Each row below holds a small network's activations on one input, seen along a few directions.
Each table varies a few parts of the input and shows all the possible inputs, shuffled.
Descriptions start from the smaller parts, as in this example, which fits no table here: values(2) and (point or line(9) or (line(4) and ring(8))).
Shared parts are said once, and a part with two or three values counts as separate values.
In the rows, 128 means zero.

Other details of the inputs shift rows strongly along two fixed directions, in all tables alike. That doesn't count.

Rows:
x1: | 133 | 144 | 106 | 129 |  97 | 200 | 153 |  77 | 134 | 153 |  88 |
x2: | 133 | 124 | 143 | 136 | 131 | 126 | 127 | 120 | 137 | 137 | 147 |
x3: | 134 | 123 | 124 | 112 | 132 | 118 | 137 | 130 | 129 | 119 | 138 |
x4: | 137 | 127 | 146 | 129 | 133 | 122 | 130 | 135 | 136 | 124 | 128 |
x5: | 135 | 154 | 111 | 114 | 104 | 182 | 136 |  94 | 127 | 157 |  65 |
x6: | 130 | 124 | 125 | 139 | 126 | 119 | 131 | 138 | 132 | 110 | 130 |
x7: | 123 | 136 | 128 | 116 | 127 | 121 | 137 | 130 | 124 | 121 | 146 |
x8: | 133 | 130 | 134 | 142 | 124 | 115 | 123 | 138 | 134 | 117 | 124 |
x9: | 136 | 145 | 111 | 132 | 102 | 188 | 140 |  89 | 130 | 143 |  60 |
x10: | 138 | 115 | 119 | 113 | 121 | 119 | 137 | 140 | 125 | 130 | 141 |
x11: | 124 | 135 | 141 | 128 | 129 | 128 | 138 | 135 | 128 | 117 | 143 |
x12: |  43 |  89 |  93 | 139 | 237 | 163 |  65 | 168 |  60 | 162 |  90 |
x13: | 120 | 141 | 131 | 135 | 123 | 108 | 113 | 127 | 131 | 129 | 133 |
x14: | 133 | 130 | 137 | 126 | 129 | 117 | 118 | 117 | 133 | 145 | 147 |
x15: | 127 | 145 | 144 | 121 | 126 | 116 | 121 | 132 | 126 | 133 | 136 |
x16: | 121 | 136 | 138 | 145 | 123 | 117 | 122 | 130 | 136 | 120 | 133 |
x17: | 118 | 131 | 128 | 142 | 124 | 121 | 130 | 129 | 134 | 112 | 140 |
x18: | 137 | 127 | 133 | 125 | 130 | 108 | 115 | 126 | 130 | 127 | 125 |
x19: | 135 | 122 | 137 | 125 | 133 | 126 | 138 | 134 | 134 | 116 | 134 |
x20: | 141 | 124 | 135 | 119 | 121 | 114 | 121 | 143 | 127 | 143 | 131 |
x21: | 135 | 116 | 131 | 133 | 132 | 121 | 132 | 129 | 132 | 110 | 131 |
x22: | 131 | 121 | 121 | 120 | 129 | 122 | 135 | 114 | 131 | 132 | 157 |
x23: | 117 | 132 | 115 | 130 | 124 | 113 | 129 | 125 | 129 | 116 | 144 |
x24: | 134 | 118 | 117 | 120 | 130 | 113 | 131 | 124 | 127 | 114 | 135 |
x25: | 140 | 114 | 132 | 126 | 122 | 127 | 138 | 145 | 130 | 126 | 137 |
x26: | 126 | 139 | 150 | 132 | 129 | 125 | 129 | 136 | 129 | 125 | 137 |
x27: | 129 | 125 | 111 | 126 | 125 | 112 | 130 | 133 | 126 | 113 | 134 |
x28: | 141 | 118 | 142 | 130 | 122 | 123 | 130 | 146 | 131 | 134 | 131 |
Description of these inputs: line(4) and (values(2) or line(5)).
The inputs of x20 and x28 match in every part but the line(4) part. If x18 is changed in the same way as x20 into x28, which row does it become? -> x9
Which other rows agree with x23 in the line(4) part? List them by row number. -> x3, x7, x10, x22, x24, x27

Rows:
x29: | 191 | 134 | 157 | 110 |  76 |  71 | 164 | 119 | 171 | 107 | 199 |
x30: | 100 | 111 | 157 | 143 | 182 |  89 |  88 | 163 | 114 | 132 | 165 |
x31: |  97 | 112 | 143 | 151 | 177 |  81 |  89 | 169 | 115 | 109 | 145 |
x32: | 155 | 163 |  97 | 111 |  52 | 205 | 180 |  53 | 145 | 149 |  81 |
x33: | 178 | 141 | 142 | 118 |  72 |  63 | 166 | 115 | 170 |  89 | 195 |
x34: | 197 | 130 | 158 | 105 |  76 |  69 | 166 | 127 | 170 | 107 | 191 |
x35: | 199 | 125 | 155 | 105 |  74 |  66 | 161 | 132 | 166 | 104 | 186 |
x36: | 138 | 180 |  98 | 144 |  58 | 207 | 149 |  76 | 142 | 135 |  20 |
x37: |  98 | 122 | 133 | 129 | 170 | 170 | 100 | 142 | 100 | 170 |  87 |
x38: |  95 | 107 | 152 | 136 | 191 | 115 |  81 | 163 | 106 | 152 | 145 |
x39: |  84 | 107 |  85 | 122 | 171 | 173 | 123 | 121 |  96 | 132 | 107 |
x40: |  86 | 102 |  79 | 132 | 165 | 172 | 129 | 131 |  97 | 121 |  92 |
x41: |  71 | 104 |  71 | 129 | 177 | 199 | 123 | 129 |  82 | 139 |  85 |
x42: | 115 | 102 | 162 | 131 | 179 |  89 |  87 | 179 | 110 | 138 | 147 |
x43: | 147 | 190 | 114 | 132 |  50 | 188 | 151 |  65 | 151 | 149 |  55 |
x44: |  96 | 117 | 146 | 150 | 178 |  90 |  92 | 165 | 110 | 114 | 150 |
The inputs of x41 and x34 match in every part but one. If x31 is changed in the same way as x41 into x34, which row does it become? -> x37
What do these inputs look like to the network? -> values(2) and line(8)

Rows:
x45: |  74 | 135 | 134 | 147 | 179 |  71 |  70 | 168 | 104 | 119 | 145 |
x46: | 116 | 154 |  90 |  94 | 116 | 213 | 119 |  96 |  97 | 206 |  39 |
x47: | 188 | 146 | 131 | 114 |  49 |  99 | 185 |  60 | 185 | 107 | 205 |
x48: |  88 | 115 | 126 | 155 | 180 |  67 |  69 | 172 | 108 | 102 | 125 |
x49: | 221 | 153 | 149 |  98 |  37 |  70 | 149 | 113 | 175 | 124 | 127 |
x50: | 100 | 152 |  95 | 164 | 115 | 216 | 119 | 106 | 114 | 136 |   4 |
x51: | 193 | 161 | 110 |  92 |  31 |  69 | 187 |  89 | 176 |  84 | 188 |
x52: | 176 | 192 | 176 | 157 |  44 |  82 | 136 |  72 | 195 | 114 | 158 |
x53: |  84 |  88 | 119 | 114 | 192 | 113 | 134 | 162 |  98 | 106 | 201 |
x54: | 108 | 121 |  28 | 105 | 119 | 215 | 153 |  79 |  98 | 138 |  49 |
x55: | 116 | 154 | 121 | 105 | 123 | 237 | 136 | 101 | 101 | 202 |  49 |
x56: | 128 |  73 | 152 | 127 | 188 |  99 |  97 | 195 | 106 | 136 | 138 |
x57: |  86 | 110 | 170 | 175 | 192 | 106 |  93 | 183 | 120 | 101 | 142 |
x58: |  98 |  65 | 124 | 133 | 197 | 122 | 143 | 170 | 109 |  93 | 188 |
x59: | 128 |  82 | 181 | 130 | 192 | 108 | 110 | 191 | 117 | 140 | 164 |
x60: |  78 | 135 | 170 | 158 | 182 |  86 |  86 | 175 | 112 | 110 | 161 |
x61: | 112 | 109 |  48 | 123 | 120 | 235 | 168 |  93 | 103 | 129 |  47 |
x62: | 211 | 162 | 182 | 112 |  49 |  94 | 149 |  80 | 186 | 158 | 173 |
The inputs of x53 and x55 match in every part but one. If x61 is changed in the same way as x53 into x55, which row does it become? -> x56
What do these inputs look like to the network? -> values(3) and (point or ring(5))
A walk changes only the ring(5) part. It starts at x50 and steps to x48. List the rest of the walk in order. -> x45, x60, x57
Which other rows does x54 become when the values(3) part takes its other values? List them by row number. -> x48, x49
Which other rows does x45 become when the values(3) part takes its other values? List them by row number. -> x46, x51

Rows:
x63: | 155 | 164 | 128 | 136 |  76 | 187 | 160 | 100 | 145 | 119 |  48 |
x64: | 187 | 153 | 164 | 147 |  62 |  63 | 147 | 119 | 182 |  66 | 137 |
x65: | 153 | 152 |  76 |  98 |  61 | 174 | 168 |  90 | 127 | 138 |  78 |
x66: | 185 | 142 | 134 | 105 |  80 | 183 | 150 |  93 | 144 | 167 |  54 |
x67: | 141 | 182 | 142 | 155 |  68 | 189 | 144 |  92 | 150 | 148 |  64 |
x68: |  21 | 122 |  79 | 156 | 221 | 213 |  52 | 127 |  60 | 194 |  40 |
x69: |  88 |  78 | 158 | 141 | 217 |  65 | 113 | 182 | 114 |  90 | 243 |
x70: |  38 | 105 |  92 | 125 | 229 | 231 |  90 | 158 |  51 | 174 |  30 |
x71: |  88 |  97 | 179 | 177 | 202 |  34 |  62 | 194 | 123 |  99 | 200 |
x72: |  38 | 111 |  76 | 118 | 225 | 216 |  76 | 145 |  44 | 180 |  30 |
x73: | 194 | 130 | 140 | 127 |  55 |  85 | 185 | 136 | 173 |  71 | 167 |
x74: | 132 | 167 |  82 | 119 |  76 | 177 | 158 |  45 | 144 | 139 | 102 |
x75: |  86 |  89 | 142 | 113 | 211 |  45 |  96 | 172 | 101 | 113 | 246 |
x76: | 188 | 162 | 150 | 128 |  61 |  50 | 138 | 114 | 178 |  82 | 141 |
x77: | 224 | 109 | 147 |  96 |  59 |  82 | 174 | 128 | 172 | 118 | 171 |
x78: | 118 |  57 | 165 | 110 | 220 |  62 | 103 | 174 | 113 | 138 | 246 |
x79: | 140 | 194 | 126 | 125 |  62 | 168 | 127 |  82 | 138 | 170 |  69 |
x80: | 101 |  64 | 114 | 131 | 200 |  28 |  93 | 197 | 107 |  85 | 209 |
x81: |  38 |  81 |  56 | 115 | 219 | 240 | 112 | 158 |  45 | 172 |  55 |
x82: | 180 | 180 | 193 | 133 |  52 |  71 | 143 | 130 | 179 | 118 | 163 |
x83: |  81 |  75 | 144 | 150 | 215 |  52 | 100 | 166 | 116 |  84 | 237 |
x84: | 187 | 129 | 127 | 137 |  53 |  72 | 170 | 119 | 176 |  64 | 161 |
x85: | 172 | 160 | 149 | 123 |  72 | 185 | 134 |  85 | 148 | 196 |  69 |
x86: | 136 | 168 | 110 | 105 |  76 | 199 | 177 |  66 | 140 | 147 | 109 |
What do these inputs look like to the network? -> line(4) and (point or ring(5))
The inputs of x84 and x83 match in every part but the line(4) part. If x73 is changed in the same way as x84 into x83, which row does it become? -> x69
A walk changes only the line(4) part. It starts at x82 and steps to x70. List the rest of the walk in order. -> x81, x86
Which other rows agree with x82 in the line(4) part? List them by row number. -> x67, x68, x71, x79, x85
